A small network was shown many inputs. Here are its activations along a few directions, one row for each input.
In each table, some parts of the input vary, and every possible input appears once, in random order.
A made-up example of a description, with smaller parts first: one of 8 places around a ring, together with either a single point or one of 11 places along a line or (one of 3 separate values, together with one of 4 places along a line).
Shared parts are said once, and a part with two or three values counts as separate values.

A family of inputs:
r1: [  6  15  19  12  21  -7   8 -50  39  26 -23  11 -17  14   5  16  51]
r2: [ -9  37  39  28  29  44  20 -34   9  11 -34  -4 -42  23  21  -3  36]
r3: [-35  -4  -9 -14 -73 -53 -25  89 -29  -9  42  -8  20 -14 -35 -23 -53]
r4: [ 11  15   1  21  35  32  -1 -54  -4   8 -37 -26 -40   4  27 -19  14]
r5: [ 28 -34 -13 -24  48  14  16 -22  34  22  -8  14 -13   1 -19   0   9]
r6: [-34  -1 -37 -10 -40 -46 -45  72 -44 -23  51  -1  55  23   7 -22 -59]
r7: [  9   9  21  35  40  17   8 -42  18  11 -32  18   0  36  -3   4  63]
r8: [  1 -24   0  28  49  11  20 -45  31  10 -25   5  11   9  13  18  26]
r9: [ 41 -33 -29   1  29  13  24 -39  36  -1 -17  -6   3 -26 -10  31  11]
r10: [-31  -6 -16 -39 -87 -44   0  67 -45 -10  45  35  28  -6 -20 -10 -42]
r11: [-24  -6 -34 -11 -65 -40 -31  80 -63 -20  58  18  29   5 -13   4 -30]
r12: [ 28  -4  -1   0  17  38  21 -18  18  13 -19 -24 -35 -25   2  17   5]
r13: [-40   6  -2 -31 -48 -49 -33  59 -42 -45  54  10  51 -25 -13 -18 -56]
r14: [ 35 -12  19 -13  38  38   9  -8  26   1 -22 -26 -14 -25  29  19 -13]
r15: [ 14  44  42  17   9  34   8 -56  15   8 -36 -17 -37   6   7 -15  38]
- What is each input in this table made of? => either one of 5 separate values or (one of 2 separate values, together with one of 5 places along a line)
- Which other rows does r2 become when the place on the line of 5 takes its other values? List them by row number. => r4, r12, r14, r15

A family of inputs:
r16: [  23  -75  -82  -70  -26  -21   -8  110  -26  -36   68   10   43  -36
  -26    3 -102]
r17: [ -16  -14  -40  -49  -70  -31  -29  121  -66  -18   33  -42  -10  -57
    5  -11 -120]
r18: [ 82 -67 -10 -37  95  48  43 -78  60  40 -47 -30 -55 -43 -58  29  -4]
r19: [  7 105  82  58  49  41   7 -90  65  -3 -81 -37 -73  -4  46   8  88]
r20: [-45 -10 -32   0 -73 -45 -32  72 -72 -25  79  56  71  48   0 -13  -9]
r21: [ -72   60   35    2 -107   -6  -40   74  -85  -27   47  -16   28    6
   39  -78  -54]
r22: [ -34   97   80   84   40   -2    7 -121   73   10  -76  -14  -22   28
   34    1  107]
r23: [ -11 -107  -84  -42  -55  -67  -18   94  -49   10   66   32   88  -10
  -34  -12  -72]
r24: [ -90   74   40   31 -110  -44  -46   69  -91  -32   51   14   38   47
   25  -32  -16]
r25: [ 65 -10  20 -11  70  71  43 -42  47  30 -81 -47 -96 -50  32  38   3]
r26: [  22   15   27   36   76   32   27 -116   41   17  -26   43  -21   60
  -28   28  110]
r27: [ 69 -69 -36  -2 111  24  46 -94 102  33 -32  32  10  10 -34  38  69]
- What is each input in this table made of? => one of 2 separate values, together with one of 6 places around a ring
- The inputs of r20 and r26 match in every part but the choice among 2 separate values. If r17 is changed in the same way as r20 into r26, which row does it become? => r25
- Which other rows does r27 become when the choice among 2 separate values takes its other values? List them by row number. => r23

A family of inputs:
r28: [ -6  19  50  59  27  15   4 -94  34  21 -39   3   0  27 -10  -4  82]
r29: [ -29   18    3  -18  -72  -19  -24   87  -56  -27   59  -22   24  -27
    1  -14 -100]
r30: [-28  59  62  53  -2  -2   7 -38   5  18 -44 -17 -14  17  20 -24  70]
r31: [ 18 -38 -10 -29  -7  19  -3  68 -28  -8  14 -18 -33 -27 -12   7 -42]
r32: [ 25 -28  12  31  51   1  18 -72  78  32 -19   1   6  23   2  43  70]
r33: [-25 -23 -50 -26 -62 -76 -29  67 -40 -11  82  34  67  33 -49  -6 -32]
r34: [ 19  39  34  22  37  53  23 -56  45  35 -53 -59 -49 -29  33  23   3]
r35: [ 74 -45  -2 -14  83  50  25 -67  55  10 -24  -7 -37 -44 -45  16  20]
r36: [ 19 -31  -3  20  28 -18  30 -44  41  29 -15  28   0  31   2  34  52]
r37: [-47  52  30  26 -18  29   1 -26  -8  -7 -16 -12 -10  -3  68 -23  -7]
r38: [ -1 -59 -57 -55 -27 -63 -18  84 -15 -30  66  33  64   6 -70   3 -72]
r39: [ 26  23   0  -3   7  27  16 -22  10   8 -58 -41 -62 -11  54  15  10]
r40: [  0  -4   3 -17 -45   6 -16  46 -39   6   2 -35 -19  -6  33 -12 -36]
r41: [ -3 -37 -23   6 -22 -25 -12  17 -45  18  32  42  35  32 -38   7  15]
r42: [  -6  -17  -53  -53  -43  -35  -14   93  -52  -35   53  -13   -1  -33
  -26  -14 -101]
r43: [ 41 -46 -24 -34  57  25  17   0  29 -23  26  41  22  15 -35   9   7]
r44: [-58  20 -12   8 -86 -80 -42  65 -43 -39  57  31  73  24 -14 -17 -27]
r45: [ 11  19  21 -19 -11  55   9 -11 -10 -20  -6 -13 -29  -8  44 -16 -16]
r46: [ 72 -39 -35 -52  68  29  14 -22  29   5 -24   6 -44 -13 -29  29   7]
r47: [ -8  11  20  45   7  -8   0 -57  16  39 -37   6  16  34  11 -21  68]
r48: [-56  65  45  40 -21  16 -10 -20   3  -7  -1  13   6  30  31 -36  30]
r49: [ 53 -58 -24 -19  64  12  25 -42  31  21 -20  23  -2   7 -43  19  30]
r50: [ -57   42   18   12 -101  -50  -36   88  -40  -34   34  -27   52  -16
   26  -29  -71]
r51: [  2 -67 -68 -23  11 -35   4  25 -12  10  20  27  27  10 -35  29 -31]
r52: [  4 -26 -34   9   3   7  13 -26  14  -4  15  38  33  22  12  13  44]
r53: [-49  38  29  27 -46 -14 -19  29 -56   1  -6 -21   2 -16  43 -16 -18]
r54: [-21  59  37  14  -1   9   5 -32   3  20 -58 -12 -58   3  46 -17  31]
r55: [ 57   4  23   2  75  54  31 -40  45   1 -41 -35 -60 -49   2  52  -1]
r56: [ 30 -60 -51 -56  17  -8  -5  45 -13   2  15   9  -2 -13 -33  17 -54]
r57: [-66  46  21  30 -60 -38 -32  21 -47   9  10   0   7  18  18 -41  23]
r58: [  7 -54 -67 -46 -30 -34  -3  79 -30 -41  61   4  45 -44 -57  -1 -93]
r59: [ 48 -42 -33 -55  57  40  17  -6  22 -19  13  18   0 -16 -12   6 -30]
r60: [ 49 -22 -13 -25  39  42  20  -3  28  15 -38 -32 -67 -26   8   8   7]
r61: [ 62 -47   1 -25  76  35  20 -69  59  15 -22  24 -12 -11 -52  36  60]
r62: [-29  17   4  21 -44 -32 -32  29 -42   2  17  33  30  37 -14 -17  32]
r63: [-82  47  31  31 -96 -79 -42  67 -42 -37  49  -6  63  -4  12 -37 -39]
r64: [-24  22  12  36   7   8  -7 -34 -16  -4  12  32  24  55   9 -31  38]
r65: [-44  70  62  72  17   3  11 -89  43  28 -51 -27 -22   9  32  -5  60]
r66: [-14  80  53  39  28  26   9 -54  33   5 -73 -32 -55 -14  44  17  42]
r67: [ 35  -8 -14 -33  34  58  24  15  12  -6  12 -15 -21 -21  19  -1 -34]
- The inputs of r35 and r58 match in every part but one. If r66 is changed in the same way as r35 into r58, which row does it become? => r50
- The inputs of r52 and r36 match in every part but one. If r45 is changed in the same way as r52 into r36, which row does it become? => r39
- What is each input in this table made of? => one of 5 places along a line, together with one of 8 places around a ring
- Which other rows does r30 become when the place on the line of 5 takes its other values? List them by row number. => r48, r57, r63, r65
- Which other rows does r31 become when the place on the ring of 8 takes its other values? List them by row number. => r40, r41, r51, r53, r56, r57, r62
